Each row below holds a small network's activations on one input, seen along a few directions.
Each table varies a few parts of the input and shows all the possible inputs, shuffled.
A made-up example of a description, with smaller parts first: line(4) and (point or ring(11) or (values(3) and ring(8))).
Shared parts are said once, and a part with two or three values counts as separate values.

Other details of the inputs shift rows strongly along three fixed directions, in all tables alike. That doesn't count.

Table:
R1: [-11  22  25  35  -9  17 -37  35 -20  -3 -41]
R2: [-10 -22   2 -35 -15 -10  56  -8  29   3  38]
R3: [-19  -9  15   9   2  24 -17  17  26   5 -60]
R4: [ 32  20 -35  -2 -10 -45 -19 -17   6 -22  47]
R5: [  6  29  -5  42   5  -3 -79  19 -19  -5 -32]
R6: [  5   2 -28 -11 -14 -50  17 -13  52   5  50]
R7: [ 13   2   0 -23  27  28  27  -6 -79 -31  -5]
R8: [  8 -13 -15 -33  37  24  39 -19 -40 -20 -19]
R9: [ 17  22  -9  -8  23   1 -11   3 -82 -39  17]
R10: [-33 -35  21  -6   2  28  28   9  51  25 -65]
R11: [  4  -8   2 -35  28  26  23  -5 -69 -35   2]
R12: [  0 -25 -17 -13 -14 -21  42 -22  66  26  33]
R13: [ 19  12 -11   6 -39 -47   4  -5  24  -3  62]
R14: [-12  16  41  22 -15   0 -10  10  20  35 -24]
R15: [-17 -42 -12 -60  37  32  73 -30   1   3  -5]
R16: [-18   4  20  31 -27  -2 -15  23  28  29 -12]
R17: [-14 -33  -3 -34 -27 -20  64 -20  50  22  58]
R18: [ 38  22 -38  10 -15 -53 -42 -18   5 -11  56]
R19: [ -3  12  25  37  -8  24 -62  28 -26  -8 -30]
R20: [ 17   7  -5 -17  26  31  11  -8 -84 -26   3]
R21: [-31 -34  16   1  -3  25  18   4  67  33 -41]
R22: [ -7  11   3  39  -1   4 -49  19  19  12 -31]
R23: [-25 -11  12  10   9  17   9  15  27  20 -58]
R24: [ -9  12  18  44 -27  -6 -37  26  20  18  -3]
R25: [ 43  51 -24  12  -1 -68 -69 -24 -11 -14  59]
R26: [  7 -10   1 -23  28  41  37  -9 -63 -17   3]
Description of these inputs: values(2) and (point or (values(3) and line(4))).
Changing only the values(2) part turns R26 into R12. The same change can be made to R17. Which row results?
> R15
Which other rows does R26 become when the values(3) part takes its other values? List them by row number.
> R19, R24
Which other rows does R12 become when the line(4) part takes its other values? List them by row number.
> R4, R8, R18
Which other rows does R3 become when the values(2) part takes its other values? List them by row number.
> R2
